[[120 112 130 150 106 116 145 135 122 127 124 129 138]
 [128 123 124 135 113 122 140 128 121 136 124 132 111]
 [128 144 127 113 138 140 143 136 132 129 126 131 126]
 [122 140 120 119 127 140 137 127  99 132 122 129 117]
 [133 116 129 148 154 119 122 118 108 122 126 111 137]] → 137

[[139 121 129 131 129 113 143 142 130 137 141]
 [127 133 125 130 139 127 121 123 120 130 126]
 [139 119 120 139 146 112 142 139 125 138 146]
 [136 144 134 123 144 105 123 132 106 147 130]
 [129 141 124 130 150 119 116 122 110 138 128]
 [118 135 115 136 146 141 110 107 114 120 119]
 [127 145 139 117 123 120 117 126 120 133 112]
 [128 128 129 125 116 138 129 126 142 123 116]
 [123 135 120 133 146 132 115 116 114 127 126]
 [124 135 126 128 134 129 119 121 121 127 121]
 [130 140 140 117 121 118 124 131 125 135 118]
 [140 127 128 131 143 106 138 140 119 144 142]] → 142

[[105 131 130 130 123 131 128 129 138 133 121 129 122 121 130]
 [134 125 133 125 134 120 126 128 130 129 124 125 127 127 119]
 [121 124 121 127 123 131 130 129 121 126 131 125 131 123 140]
 [132 129 124 121 121 135 126 128 124 124 133 129 131 125 125]
 [136 124 129 136 138 120 123 127 124 128 134 129 134 121 131]
 [125 130 127 135 120 139 124 128 130 128 127 127 130 118 128]
 [117 130 136 119 119 136 139 127 134 123 116 126 124 129 141]] → 141

[[153 107 105 130 149 118 143 151 121 143 143 152 123 145 104 119]
 [139 113 112 149 148 144 128 132 152 140 107 112 109 130 118 153]
 [134 116 110 145 138 143 122 138 113 130 141 113 125 137 140 105]
 [118 146 130 141 140 141 142 131 110 117 144 104 144 139 116 121]
 [128 139 151 152 108 138 115 127 110 138 135 115 122 129 106 117]
 [125 126 137 124 110 149 145 124 148 112 139 109 112 124 130 124]] → 124

[[127 123 133 134 123 136 126 136 131]
 [130 125 128 130 122 135 126 138 132]
 [116 121 152 149 126 139 129 121 123]
 [129 124 130 131 122 135 126 137 132]
 [130 124 129 130 122 135 126 138 132]
 [119 123 146 144 128 135 129 120 123]
 [119 120 148 147 125 140 128 126 126]
 [124 122 139 139 123 138 127 132 129]] → 129
---
115	113	125	121	124	155: 115, 155

131	128	121	129	128	129
153	117	103	112	122	99
: 131, 99

98	126	109	121	125: 98, 125

122	119	129	122
123	126	127	103
: 122, 103

152	113	121	142	123: 152, 123

128	107	130	126: 128, 126

105	108	143	149	111	111	154
120	109	106	108	148	147	144
139	120	108	104	151	144	138
: 105, 138

104	120	134	143	117: 104, 117
---
123,125,135,153,143,117,131 value 123
102,117,110,139 value 102
144,134,112,99,122 value 144
120,125,111,109,155,139 value 120
125,147,101,130 value 125
128,114,106,141 value 128
124,128,126,128,127,129,157 value 124
138,139,101,135 value 138
129,136,139,119,120,104,136 value 129
---
[ 99 119 146 127 125] | 146
[125 111 133 152 117] | 133
[120 130 156 132 115] | 156
[137 126 138 150 119] | 138
[135 148 128 138 103] | 128
[113 130 149 139 142] | 149
[120 131 125 105 133] | 125
---
[[125 135 134 112 123 130]
 [132 133 124 134 134 127]
 [113 102 134 127 118 133]]	123

[[119 129 123 138 130 122 134]
 [130 124 120 121 132 121 129]
 [131 138 142 155 127 121 113]]	122

[[130 129 127 130 127]
 [124 123 141 129 123]
 [106 139 122 126 132]]	130

[[112 110 128 152]
 [ 99 115 128 146]
 [106 127 136 137]]	128

[[112 131 118 118 120]
 [142 141 123 157 115]
 [ 99 137 107 114 110]]	118

[[118 122 123 101]
 [113 124 119 101]
 [108 112 129 111]]	123

[[126 127 128 136 127]
 [127 128 128 131 128]
 [123 126 126 150 126]]	136

[[138 103 109 146 101 131 121]
 [135 107 104 118 148 116 124]
 [154 107 124 129 124 108 148]]	131

[[130 115 131 122 139]
 [127 125 134 125 142]
 [150 128 122 137 149]]	122
---
[[129 139 121 112]
 [139 133 105 124]
 [124 128 137 114]] gives 133

[[114 129 116 153 125]
 [129 118 132 152 114]
 [115 127 119 154 122]] gives 118

[[139 130 105 123 131 129]
 [139 130 107 135 135 128]
 [125 132 126 113 116 123]] gives 130

[[114 112 115 121  98 115]
 [155 116 125 129 146 117]
 [102 154 139 147 154 151]] gives 116

[[135 129 108 123 134 141 126]
 [126 120 127 140 137 154 130]
 [134 112 131 140 131 123 125]] gives 120

[[127 133 140 124 116 154]
 [140 137 137 128 129 121]
 [142 139 133 136 131 124]] gives 137
---
[[133 121 125 101 120]
 [128 123 121 132 151]] -> 125

[[144 112 144 146 146 143 110]
 [146 116 147 141 141 143 111]
 [140 103 140 151 147 145 113]] -> 144

[120 116 101 108 137 108 133] -> 101

[[102 113 126 113 130]
 [101 115 128 113 129]
 [109 151 135 122 137]] -> 126

[153 126 138 148 135] -> 138

[111 121 149 127 136 106 118] -> 149

[[122 116 102 151]
 [123 125 121 132]
 [125 132 132 124]] -> 102
---
[132 110 102 144 128] => 102

[[132 131 148 104 133 130 146]
 [123 126 116 134 125 134 126]
 [119 133 114 130 126 126 141]] => 148

[114 138 154 140 132 129] => 154

[[114 121 111 133 150 143]
 [157 110 143 156 120 133]] => 111

[[152 126 133 125 124 130]
 [111 119 123 132 123 125]
 [149 137 113 114 125 124]] => 133

[131 109 157 120 139] => 157

[153 135 125 130 112] => 125

[[129 142 121 136]
 [155 113 136 134]
 [131 147 104 142]] => 121

[[141 155 122 136]
 [111 134 131 145]] => 122

[140  98 125 137] => 125
---
[[138 122 120 143]
 [158 108 138 138]]
120

[121 114 148 107 149 155]
114

[[122 135 135 132 145]
 [122 116 134 133 119]
 [129 131 157 147 138]]
119

[116 152 110 128 123 117 147]
116

[[134 116 117 126 119 135 130]
 [147 130 112 125 157 104 115]
 [122 133 123 143 116 134 132]]
112

[[129 126 129 124 131]
 [138 145 107 154 125]]
124

[[133 120 136 153 136]
 [112 141 140 113 124]
 [129  99 123 119 106]]
106
---
[[134 133 136 130 137 132 138]
 [154 132 135 133 138 133 143]
 [135 130 130 133 135 132 140]] value 130

[[137 135 141 132 126 130]
 [110 139 118 121 115 102]
 [128 124 135 133 123 131]] value 135

[[109 127 133 136]
 [101 120 113 113]
 [150 135 128 116]] value 128

[[103 133 153 115 124 138]
 [115 137 153 147 134 103]
 [120 124 153 131 133 126]] value 153

[[138 151 118 147 144]
 [148 130 121 118 125]
 [139 106 117 140 131]] value 117

[[112 122 125 134 129 131]
 [121 152 139 155  99 131]
 [119 120 144 122 144 136]] value 144
---
[120 129 140 136 150] value 140, 150

[109 125 149  99 154] value 149, 154

[[136 114 114 150 123]
 [135 116 118 151 125]
 [127 120 118 145 125]] value 118, 151

[[123 130 128 128 131 131 125]
 [122 123 131 132 132 132 122]
 [128 130 123 135  98 117 138]] value 132, 138

[[132 127 124 134 120]
 [139 118 127 134 132]
 [139 112 136 127 156]] value 127, 156

[131 137 132 152 130 104 113] value 152, 152

[[127 148 129 120 138 127 120]
 [122 128 140 125 134 133 142]
 [126 119 127 151 134 135 123]] value 125, 151
---
[123  98 104 142] -> 98

[[128 132 129 125]
 [142 124 122 137]
 [131 125 124 105]] -> 132

[139 133 115 104] -> 133

[103 136 140 119] -> 136

[[105 139 138 125]
 [129 143 143 141]] -> 139

[104 124 141 157] -> 124

[[133 152 141 108]
 [126 150 101 116]
 [130 149 100 121]] -> 152
